A small network was shown many inputs. Here are its activations along a few directions, one row for each input.
In each table, some parts of the input vary, and every possible input appears once, in random order.
A made-up example of a description, with smaller parts first: ring(8) and (point or line(11) or (values(2) and line(6))).
Shared parts are said once, and a part with two or three values counts as separate values.
(in the rows, 128 means zero)

Table:
row 1: [185 150 151 127 136 140 109 117  66 113 169 202 133 116  55 116 190  93
  90 109]
row 2: [146  96  60  99  73 133 162  90 184 106 120 140  95 154 123  91 115 206
 133 169]
row 3: [148 139 150 164 147 126 125 127  90 155 115  85 175  97 134 167 132 100
 148  95]
row 4: [102 154 166 137 159 138  91 147 111 161 131 104 133 103 154 164  60  61
 118 136]
row 5: [126 141 184 121 136 126 103 125 104 167 112 102 154 105 158 187 118  74
 148 121]
row 6: [ 89 110 101 165 134 130 126 127 160 100 124 112  99 131 134 128 100 161
  80 125]
row 7: [117 162 142 179 165 142 122 162 102 163 130  96 155  91 108 145  89  94
 146 126]
row 8: [206 129 130 100 110 135  82 135 105  88 178 174 119 125  64 131 176  72
 121 130]
row 9: [120 133 148  93 110 112 150  93 154 170 129 132 137 133 186 101 151 160
 133 154]
row 10: [100 127  92 163 138 156 141 137 144 144 125 113 141 140 106 134 105 159
  90 121]
row 11: [ 89 131 123 138 118 147 100 121 174 144 124 142 116 142 126 129  86 151
  79 146]
row 12: [111 104  96 118  91 114 184  85 169  95 115 139  73 139 136  84 125 227
  97 153]
row 13: [112 105  88  85  90 122 163 117 149 121 108 150  88 183 135  86 120 231
 132 140]
row 14: [171 122 153  96 127 125  89 175  74 103 151 191 104 141  73 107 184  94
 124 106]
row 15: [117 105 125  89 138 108 159 132 132 141 117 114 135 161 172 101 164 153
 175 121]
row 16: [134 116 150 135 153 113 116 169  96 142  96  98 147 125 137 167 135  88
 193  98]
row 17: [108 115 141 121 139  98 168  98 137 115 139 103 146 132 180 107 156 149
 130 132]
row 18: [149 120  98 109 114 110 150  99 165 128 132 105 137 140 176 121 159 131
 161 132]
row 19: [158 126 126 153 127 135 112 140 122 123 111  89 167 108 142 176 132  71
 188 118]
row 20: [117 116  68 138 112 149 113 137 184 114 120 114 116 136 111 142 102 128
 112 125]
row 21: [130 151 121 163 141 149 104 159 138 121 123  94 139 108 126 150  89  64
 181 132]
row 22: [100 154 134 141 168 138 101 187  94 140 109  98 126 131 142 156  89  85
 166 104]
row 23: [135 141 116 136 138 113 183  82 139 153 120 131 164 129 155  92 170 171
 144 132]
row 24: [160 131 174 112 133 125 102 137  77  81 181 178 115 107  71 119 185  93
  87 122]
row 25: [ 85 109  94 141 128 128 113 158 167 118 106 133 108 157 106 109 102 163
 122 112]
row 26: [164 139 188  87 118 140  80 129  86 129 182 204 112 120  92 135 164  80
  78 140]
row 27: [138 119  86 117 105 130 190  80 138 131 113 152 117 161 130  95 119 205
  84 140]
row 28: [110 110 108  78  79 134 164  97 151 155 113 157  87 156 154 104 106 197
  83 165]
row 29: [ 91 153 156 168 168 122 117 159 111 111 129  95 148  85 119 142  87  80
 142 128]
row 30: [123 132 173 168 143 100 120 123 118 110 117  94 152  83 136 154 129  99
 152 106]
- What do these inputs look like to the network? => values(5) and (point or ring(5))
- A walk changes only the ring(5) part. It starts at row 11 and steps to row 4. List the rest of the walk in order. => row 5, row 9, row 28

Table:
row 31: [181 169  89 130 124 134  65 153  92  97 169 136 156 107 108 154 172  90
 145  88]
row 32: [186  98 150 117 125 121 106 124  66  93 182 126 160  85  76 148 185  87
 146 141]
row 33: [146  98  68 104  70 100 129 160 174  97 169 114  70 164 107  85 132 175
 107 142]
row 34: [ 74 149 184 136 191 108  75 150 116 165 113 109 157 101 153 139 130  94
 125  98]
row 35: [106  99  93  94 113 104 178 119 181 128  86 115 132 150 192 105 156 221
 199 127]
row 36: [118 121 175 123 153 134  88 161  80 151 146 140 101 129 126 138 173  73
  72  92]
row 37: [134 124  89  66  89 122 165  73  78 147 144 155 156 174 157  76 152 200
 109 135]
row 38: [101 131 127 154 130 137 189  77 173 125 121 103 100 102 187 119  81 178
  66 165]
row 39: [151 110 107 145 122 142 130 112 158  78 137 150 109 202  67 103  74 173
  34 141]
row 40: [128 157 205 170 175 119 164 135  88 117 125  84 167 117 147 132 117  73
 159 103]
row 41: [ 86 147 172 121 126 120 101 164 114 157 124 111 168 125 154 196  67  61
 152 127]
row 42: [ 75 141 101 108 117 175 156  92 110 107 127 178  81 106 128 110 127 173
  50 147]
row 43: [127 151 127 159 150 145 102 138 150 180  88 142  96  96 108 155  87  66
 186 124]
row 44: [152 139 188 145 153 115 115 119  33 107 134 148 114 120  93 119 171  80
 132 130]
row 45: [142 118 137 158 149 113 138 146  87 121 138  73 189  72 123 187 137  85
 178 112]
row 46: [126 129 173 103  92 138 105 177 106 163 144 165 107 123 105 182 131  62
  92 124]
row 47: [141  90  86  75  88 127 161 131 142 116 162 134 118 191 147  96 196 221
 154 144]
row 48: [ 91 109 105 195 135 165 140 120 209 133  88 120 135 150  93 107  43 177
  73 118]
row 49: [ 98 116  99 118 120 127 190  70 142 178  45 145 136 136 184  96 134 195
 152 161]
row 50: [190 140 124 102 140 140  60 128  99 137 175 157 109 136  81 129 109  84
 152 159]
row 51: [111 114  99 125 110 120 152 135 246  86  89  89  96 137 146  88  91 171
 154 135]
row 52: [153 164 117 170 144 109 108 132 175 134 111 120 158  94 132 154 153  77
 180 101]
- What do these inputs look like to the network? => values(2) and (ring(5) or ring(6))
- The inputs of row 51 and row 33 match in every part but the values(2) part. If row 34 is changed in the same way as row 51 into row 33, which row does it become? => row 36
- Change only the values(2) part in row 31. List by row number the other rows that result. => row 52
